A small network was shown many inputs. Here are its activations along a few directions, one row for each input.
Each table varies a few parts of the input and shows all the possible inputs, shuffled.
A made-up example of a description, with smaller parts first: line(6) and (point or ring(9) or (values(3) and ring(8))).
Shared parts are said once, and a part with two or three values counts as separate values.

Other details of the inputs shift rows strongly along two fixed directions, in all tables alike. That doesn't count.

Table:
R1: [ -6  17 -14 -13   4 -10 -15  16 -16  -4  11  13]
R2: [ 20 -25  12   8  21  -7  11 -20  16 -14   0  -4]
R3: [ -6  -8 -13  -4   7   4 -15  -4  15  -2  -9  -5]
R4: [  0  43   9   2  -6 -15  29  18  15 -19  18  12]
R5: [ 32   0   5  17  31 -14  13  -5  21 -40  13   3]
R6: [ 24 -28  15  14  19  -2   3 -21  16 -14 -13  -7]
R7: [-10  14 -12 -13   3  -6 -15  16 -19  -1   8  13]
R8: [-20  19   2  -5 -15  -6  -4  21   6   4   8  15]
R9: [ 22 -33   7   6  20  -5   8 -19  11 -18  -6  -7]
R10: [ -4 -27  -5   3 -10  12 -12  -3  15  13   5  -9]
R11: [ 10 -17   8  14   2  -3   9  -5  27  -7  15  -8]
R12: [ 20   2   9  13   1   2  32  -5  33 -21   6  -5]
R13: [ 24 -27  16  13  23  -2  10 -21  21 -14  -4  -6]
R14: [ -9   8   6  13  -9 -13   5  -2   1  -5  18   4]
R15: [ -6 -29 -14  -1 -22  32 -14 -18 -17  39 -20 -17]
R16: [  6 -14  -7  -9  -5  17  -4   0 -16   8 -22 -10]
R17: [ -1 -22  -5  13  -4  10 -13 -17  -2  17  -1  -6]
R18: [-23  22  -3 -13  -9  -2 -27  23 -31  17  -9  15]
R19: [-29  28 -12  -8 -34   7  -5  16 -29  23   8   3]
R20: [ 20 -35   7   4  12   5   2 -18   5  -7 -22 -14]
R21: [-25  26  -7  -6 -28   2  -1  11 -23  16  11   4]
R22: [ 10  32   4  -3   8 -13  16  14 -11 -20   4   6]
R23: [ 23 -10   2   1  14   1  19 -10   4 -19  -2  -7]
R24: [-15 -29 -14 -17 -11  28 -15 -12  -3  25 -38 -19]
R25: [-10  -4   0 -11  -2  -4 -17   8 -21   8 -16   4]
R26: [ 12  41   7   4   8 -11  18  14  -7 -18   6   8]
R27: [ -2 -20  -2 -14  -2  14  -4  -7 -13  16 -15  -6]
R28: [ 16  -6  10  26  12 -13  14 -20  14 -11  13  -2]
R29: [-14  14  -5 -12  -3  -5 -19  20 -26   5  -6  11]
R30: [-24  23 -19  -4 -18   0 -28  12 -25  27  12  12]
R31: [ -6  23  10  -6   5 -12   4  13 -12   0   2  11]
R32: [-27  -7  -4  -4 -29   8 -14  -1 -20  27  -4  -4]
R33: [ 25 -13  -4   8  19  -3  -4  -8  13 -22   2  -2]
R34: [-15  20   2 -16  -6   3  -6  15 -24  16  -6   8]
R35: [  6 -20  -7  -1   4  18   8 -15  16   0 -24 -19]
R36: [-25  -8  -6 -13  -4   2 -18   1  -4  15 -23  -3]
R37: [ 25 -26  13   8  21  -4  18 -22  17 -15  -3  -9]
R38: [ 27 -26   9  13  26  -3  12 -19  22 -21   7  -5]
R39: [ 0  7  0  9 -5  0  7 -8 -8  8  5 -2]
R40: [-16  -8  -4   7 -17   5 -11  -3  -5  11   9  -1]
R41: [ 25   6   9   5  19  -7  28  -9  11 -23  11  -2]
R42: [ -1 -41  -8  -2 -13  22 -19 -12  25  14 -12  -8]
R43: [ 33 -11  12  13  18   4  19 -18  16 -21  -9 -10]
R44: [-19  19  -3 -21  -6 -11  -7  19 -33   8  -5  11]
R45: [-17 -46 -16   1 -24  29 -31 -18  -4  31  -8 -13]
R46: [ 28 -17   4   5  14   9  22 -17  11 -12  -1 -12]
R47: [ -2 -21   1  -4   4  13 -16  -4  -5  14 -11  -1]
R48: [-21  24  -2  -1 -16  -8  -7   8 -25  22   4   8]
R49: [ 21 -10  16  11  16  -6  10 -13  10 -15 -10  -5]
R50: [-30  20  -6  -8 -30   3  -7  11 -26  21   7   4]
R51: [ 14 -35   5   1   4  19  -5 -20   1   7 -28 -14]
R52: [-32  24  -3 -17 -29   0  -6  26 -20  26   6   4]
R53: [  2 -43  -4   3  -9  22 -12 -14  29   9 -11  -8]
R54: [ -5  50   5   0  14 -25  25  16  10 -28  10   9]
R55: [ -1 -41  -3  -4 -20  28  -2 -13   7  25 -15 -23]
R56: [ -1 -15 -12 -15  -7  18  -4   0 -21  12 -17  -8]
R57: [  4  37  -1  20  10 -21   9   6   4 -16  35  16]
R58: [  3  29  -2   1   9 -13 -11  14  -4 -11  10  15]
R59: [  4 -10  -7  15  -6   1  -4 -13  15  -6  20  -4]
R60: [-11  24  10   0 -11 -18  13  17   3   0  17   4]
R61: [ 25 -19   5   3  18  -1  19 -15   9 -21  -3  -9]
R62: [  4 -28   3   2  11   4   4 -20  21  -5 -24 -17]
R63: [ -9  26  13   3  -5 -21  13  16  16 -12  14  16]
R64: [  8  34   6   0   8  -6  19  13  -6 -10  10   7]
R65: [-18  20  -5 -21 -11   0 -12  21 -35  13 -14   7]
R66: [-30  24  -9 -13  -3  -6 -16  19  -9   7  -7   8]
R67: [ 14 -34   1  -3   4  25   0 -19   2  12 -21 -15]
R68: [ 31  -2   9  20  28  -9   9 -10  24 -32   9   3]
R69: [-22  21 -15 -22  -8  -2 -28  21 -27  19   7  16]
R70: [ -6  41  -4   4  18 -23   7  16  16 -27  17  13]
R71: [-23  -8 -14 -23 -10   8 -29  13 -33  22 -13   6]
R72: [ 10  43   4   6  20 -24   7  16   7 -25  30  20]
R73: [ -4  19  13   2  -7 -15  17  10  17 -11   8   9]
R74: [ 12 -16  -1  12   0  -1   1  -6  29  -7  18  -7]
R75: [ -1 -34 -10   2 -17  30 -11 -24 -11  33 -19 -18]
R76: [-19  24  -5 -11 -25   4   3  23 -14  19   8   0]
R77: [  7  34   2   3  21 -22   9  13   3 -24  30  19]
R78: [-13 -39  -3 -13 -26  30 -12  -9   6  30 -29 -13]
R79: [  0  36  17  12   3 -35  25  18  17 -22  34  11]
R80: [ 12  17   5   9  21 -11   5   6  11 -19  19  12]
Description of these inputs: line(8) and (point or line(4) or ring(5)).
Q: The inputs of R20 and R5 match in every part but the line(8) part. If R73 is changed in the same way as R20 into R5, which row does it become?
A: R53
Q: The inputs of R13 and R67 match in every part but the line(8) part. If R63 is changed in the same way as R13 into R67, which row does it become?
A: R4
Q: Which other rows does R14 become when the line(4) part takes its other values? List them by row number.
A: R28, R63, R79
Q: Which other rows does R16 become when the ring(5) part takes its other values? List them by row number.
A: R26, R46, R56, R64
Q: Which other rows does R23 become when the line(8) part takes its other values? List them by row number.
A: R1, R7, R9, R44, R56, R61, R71

Table:
R81: [-29  39 -14 -30  -8  -4 -17  32 -27  10  -7  14]
R82: [-29  -3 -16  -9 -30  20 -17   3  -9  30  -8  -6]
R83: [ 26   4   5  10  19  -4  11  -8  -1 -19   2  -2]
R84: [ -4 -58 -12 -10   7  19 -45 -15   8  18 -27  -7]
R85: [  7 -46   6  -9   7  14  -5 -17   6   6 -34 -18]
R86: [  4 -36  -8 -12   3  23 -12  -9   4  11 -31 -14]
R87: [ 10  48  10   0  19 -27  22  23   7 -35  13  15]
R88: [-24  33   2 -24  -8 -13  -7  29 -25   6 -10  17]
R89: [ 16  50   0   7  23 -27  22  11  -5 -36  25  14]
R90: [-20 -18  -4 -17 -27  18 -17   2 -21  36 -14  -2]
R91: [ -7 -41   0   3 -22  19  -6 -21   8  26 -19 -17]
R92: [  3 -50  -3  21  -1  11 -20 -29  34   7   3 -12]
R93: [-11 -35 -13  -2 -23  30 -13 -15   6  32 -17 -18]
R94: [-15  40  -9  -2  10 -25 -26  23 -26  -5  21  28]
R95: [ 15  51  15   9  22 -33  29  13 -10 -31  22  18]
R96: [ 53 -30  12  32  26  -1  40 -31  51 -39  19 -18]
R97: [-30  45  -7 -23 -13  -5 -18  30 -54  23  -4  19]
R98: [ 27  53  23  24  22 -39  50  11  25 -51  47  16]
R99: [ 47 -34  23  33  25  -9  43 -33  46 -40  15 -18]
R100: [-27  40  -6 -15 -25  -3  -8  33 -29  16  13  16]
R101: [-23 -41  -4  -5 -30  24 -17 -15  -5  40 -25 -19]
R102: [ 37 -31   0  14  27  11  11 -28  15 -16  -7 -15]
R103: [ 18 -47   5   3  11  15  -2 -29  -4   6 -24 -19]
R104: [-37  18 -14 -14 -21  -5 -39  26 -23  26  20  21]
R105: [ 36   7  20  14  35 -18  36  -9  35 -45   7   0]
R106: [-37  41  -7 -11 -31  -1 -11  27 -21  24   7  11]
R107: [ -1 -42   2  10 -15  24   0 -25  16  18 -16 -18]
R108: [ -3  41  -4   0  -3 -15  15  18   0 -16  29  12]
Q: The inputs of R88 and R91 match in every part but one. If R105 is changed in the same way as R88 into R91, which row does it become?
A: R107
Q: What is each input in this table made of?
A: line(4) and (point or line(6))
Q: Which other rows does R99 become when the line(6) part takes its other values? List them by row number.
A: R90, R96, R98, R100, R108
Q: Which other rows agree with R83 in the line(4) part? List them by row number.
A: R89, R94, R95, R97, R102, R103
